A small network was shown many inputs. Here are its activations along a few directions, one row for each input.
In each table, some parts of the input vary, and every possible input appears once, in random order.
Descriptions start from the smaller parts, as in this example, which fits no table here: one of 6 places along a line, together with either a single point or one of 9 places around a ring or (one of 3 separate values, together with one of 8 places around a ring).
Shared parts are said once, and a part with two or three values counts as separate values.
(in the rows, 128 means zero)

Other details of the inputs shift rows strongly along two fixed directions, in all tables alike. That doesn't count.
These rows show it; all are for the same input, with only those details redrawn:
136 143 148 132 125 128 122 145 118 126 119 120 124 126 123 137 132
147 149 138 128 127 120 124 151 128 129 114 116 137 135 131 145 119
59 67 112 117 109 148 144 63 114 122 152 141 68 112 130 83 162
79 77 96 111 114 134 145 74 132 128 145 135 90 126 143 96 141

Rows:
row 1: 164 119 32 83 148 66 150 111 184 158 118 141 184 188 181 136 55
row 2: 141 145 145 131 143 111 127 139 109 130 119 147 134 117 108 125 125
row 3: 142 140 154 138 119 141 120 140 134 120 134 137 135 118 120 144 127
row 4: 139 152 139 148 139 147 134 144 118 126 118 94 120 125 125 121 125
row 5: 80 82 92 113 113 132 146 74 136 126 142 132 94 128 148 98 144
row 6: 143 142 150 134 116 140 116 140 130 119 132 135 136 126 122 143 137
row 7: 136 127 143 133 136 130 105 147 122 130 139 150 155 124 102 143 138
row 8: 137 155 136 150 138 146 134 145 119 123 117 91 122 124 128 121 132
row 9: 59 67 112 117 109 148 144 63 114 122 152 141 68 112 130 83 162
row 10: 136 153 142 155 142 147 139 144 125 125 121 93 120 116 127 121 119
row 11: 132 126 145 139 139 131 109 147 128 128 142 150 157 114 102 144 132
row 12: 134 143 149 138 129 127 126 145 124 126 119 119 123 117 125 138 128
row 13: 158 117 24 83 146 64 151 107 186 156 116 137 187 184 181 132 63
row 14: 134 128 142 135 138 129 103 147 122 128 139 148 158 123 104 142 142
row 15: 145 139 152 132 117 140 116 140 129 121 133 137 134 126 120 143 133
- The inputs of row 15 and row 3 match in every part but one. If row 9 is changed in the same way as row 15 into row 3, which row does it become? => row 12
- Describe the family of inputs behind these rows. => one of 3 separate values, together with either a single point or one of 4 places along a line
- Change only the choice among 3 separate values in row 11. List by row number the other rows that result. => row 7, row 14
- Which other rows agree with row 8 in the choice among 3 separate values? List them by row number. => row 5, row 6, row 13, row 14
